A small network was shown many inputs. Here are its activations along a few directions, one row for each input.
In each table, some parts of the input vary, and every possible input appears once, in random order.
A made-up example of a description, with smaller parts first: ring(8) and (point or line(9) or (values(2) and line(6))).
Shared parts are said once, and a part with two or three values counts as separate values.
In the rows, zero is written as 128.

Other details of the inputs shift rows strongly along three fixed directions, in all tables alike. That doesn't count.

Table:
row 1: [ 66 105 174 156 117  83  95 127 170 154 132 136]
row 2: [192 151  94 117 131 156 137 110  91 124  95 115]
row 3: [144 136 103  74 151 159 215 177 128 161 139 112]
row 4: [128 152  93 137 141 139 183 161 130 165  92 118]
row 5: [168 109 116  78 112 151 189 153 139 162 112 103]
row 6: [ 83 150 122 160 153 113 112 145 121 139 115 117]
row 7: [ 76 143 101 171 155 107 151 141 150 146 120 148]
row 8: [ 73 112 170 145 155 103  66 122 159 138 119 129]
row 9: [147 115 165 105 124 155 124 112 100  68 161 132]
row 10: [152  68 197  78  97 135 137 111 149  89 181 144]
row 11: [ 75 126  91 158 143  88 142 139 163 176 112 139]
row 12: [142 156  92 110 151 135 135 138 114 162  88 100]
row 13: [ 82 139 110 157 127  89 128 134 140 180 115 137]
row 14: [126 138 147 179  86  88  97  87 120 116 120 148]
row 15: [218 171  96 131  74 147 118  91  61 110 148 117]
row 16: [126 126  92  89 130 139 139 167 139 181 126 105]
row 17: [106 138 106 155 114 102  87 141 145 160 101 121]
row 18: [120 120 145  99 142 145 138 152 132 110 121 106]
row 19: [148 120 174 113 106 150 147 107 111  83 169 146]
row 20: [150 139 133 185 124 114  67  47  96  61 138 169]
row 21: [ 74 147 141 165 140 106 131 146 144 157 123 131]
row 22: [110 110 118 104 164 147 155 152 142 113 137 119]
row 23: [109 106 170 161 128 126  89 114 134  73 119 143]
row 24: [152  68 168  87 106 149 105 114 163  79 174 137]
row 25: [132 106 117  93 127 133 125 156 152 148 143 121]
row 26: [179  99 121  72 108 166 144 154 145 138 122 101]
row 27: [197 185  64 135 134 139 137  93  54 122 121 131]
row 28: [ 93  77 211  89 129 139 141 155 184 110 145 125]
row 29: [141 147 127 144 132 125  90  87  94 109 128 142]
row 30: [130 181  82 191 138 110 115 107  70 105 122 148]
Description of these inputs: ring(5) and line(6).
Q: Changing only the line(6) part turns row 16 into row 26. The same change can be made to row 9. Which row results?
A: row 23
Q: Start at row 2 and move only the line(6) part, one step at a time. The first step leads to row 12. Which rows follow, in order?
A: row 8, row 29, row 27, row 20
Q: Which other rows does row 7 become when the line(6) part takes its other values? List them by row number.
A: row 3, row 4, row 19, row 21, row 28

Table:
row 31: [203 170 111  98 116 173 183 115  62 107 151 114]
row 32: [134 118  90  72 168 165 202 172 149 160 135 112]
row 33: [235 166 129 122  83 167 158  71  34  45 152 130]
row 34: [150 117 108  67 119 144 181 184 156 187 118  99]
row 35: [ 73 175  91 188 150  91 123 141 109 157 103 133]
row 36: [166 109 116  40 109 158 189 157 150 169 134  93]
row 37: [178 139 164 149 107 147 120  79  91  63 131 140]
row 38: [ 94 164  69 182 145  94  89 132 130 165  96 121]
row 39: [ 93  63 210 125 122 117  42 109 170  90 141 152]
row 40: [ 86 167  92 193 153  96 121 136 119 151  71 128]
row 41: [ 64  35 219  93 137 128  54 141 213 104 148 127]
row 42: [ 85 166  87 190 144  93 122 127 108 139 118 147]
row 43: [127 128 105  71 163 162 198 177 139 166 140 105]
row 44: [114  69 164  59 119 149 153 193 194 174 129  94]
row 45: [166 124 131 147 107 135 127  80  95  54 163 162]
row 46: [ 81 177  97 193 154 101 123 132 118 161  88 134]
row 47: [ 94  65 210 123 126 105  47 104 173  91 148 157]
row 48: [180 118 155 142  69 119 111  64  99  95 159 147]
row 49: [109 161  83 178 143  87  89 117 122 155 106 135]
Q: Describe the family of inputs behind these rows.
A: line(4) or ring(5) or (values(2) and line(5))
Q: Which other rows does row 40 become when the line(5) part takes its other values? List them by row number.
A: row 33, row 35, row 42, row 45

Table:
row 50: [207 121 135  75  94 157 135  99 102 114 149 111]
row 51: [233 183  78 111 109 176 190 104  47 106 129 114]
row 52: [192 130 129  85 112 169 163 117  95  95 166 122]
row 53: [ 72 114 112  90 175 130 164 193 169 186 113 102]
row 54: [ 76 119 121  94 174 135 167 195 170 189 109 100]
row 55: [ 83 194  70 232 146  79 102 111 101 154  79 150]
row 56: [105  82 205 136 123 122  89 102 151  64 152 153]
row 57: [192 132 134  82 114 168 168 118  87  92 155 115]
row 58: [100 159 120 228 121  84  69  75 105  94 119 173]
row 59: [104  90 212 134 119 123  88 105 148  69 159 150]
row 60: [ 91 106 108  92 144 129 137 192 182 201  96  89]
row 61: [199 175  58 116  90 139 194 129  82 172 118 111]
row 62: [ 98  71 207 134 125 122  82 104 170  68 164 160]
row 63: [ 73 114 110  90 175 130 164 193 172 187 117 103]
row 64: [153  71 188  90  94 135  88 113 157  89 155 132]
row 65: [103 203  58 247 132  77  93  88  78 133  87 161]
row 66: [ 94 113 132 140 128 102  83 137 159 164 109 132]
Q: Describe the family of inputs behind these rows.
A: point or line(4) or (values(2) and line(6))
Q: Start at row 50 and move only the line(4) part, one step at a time. The first step leads to row 66. Which rows follow, in order?
A: row 64, row 60

Table:
row 67: [195 103 145  32 129 191 182 140 112  97 167 101]
row 68: [178 157 119 177  99 126 106  63  70  63 147 161]
row 69: [136 114 166 153  98 113  73  86 135 102 144 149]
row 70: [139 119 155 162  83 105  71  93 123  96 141 152]
row 71: [167  77 155  30 138 181 180 153 149 111 162 112]
row 72: [ 43 110 153 144 160 102 119 165 182 155 112 126]
row 73: [158 152  82 106 141 147 151 151 112 163  85  94]
row 74: [121 149  78 131 131 108 136 140 130 190 100 114]
row 75: [ 61 101 183 140 146 106  98 142 168 128 128 139]
row 76: [160 179  71 177 100 116 108 105  87 147 110 134]
row 77: [133 185  52 143 154 126 153 141  87 168 103 117]
row 78: [122 170  59 138 156 128 159 150 108 165 104 112]
row 79: [126 115 172 158 109 118 104  94 127  82 144 160]
row 80: [122 175  75 142 147 127 165 152 104 173  99 110]
row 81: [ 48 104 137 146 166 103 107 155 180 148 119 134]
row 82: [186 128 148 148  65 119  90  64  89  72 151 149]
row 83: [163  85 170  38 129 182 189 156 146 109 159 100]
row 84: [ 46  81 183 137 153 106 111 154 196 135 128 140]
Q: Describe the family of inputs behind these rows.
A: point or ring(5) or (values(2) and line(6))
Q: Which of the alternatives is row 73?
A: point
Q: Which other rows does row 68 become when the values(2) part takes its other values? List them by row number.
A: row 84
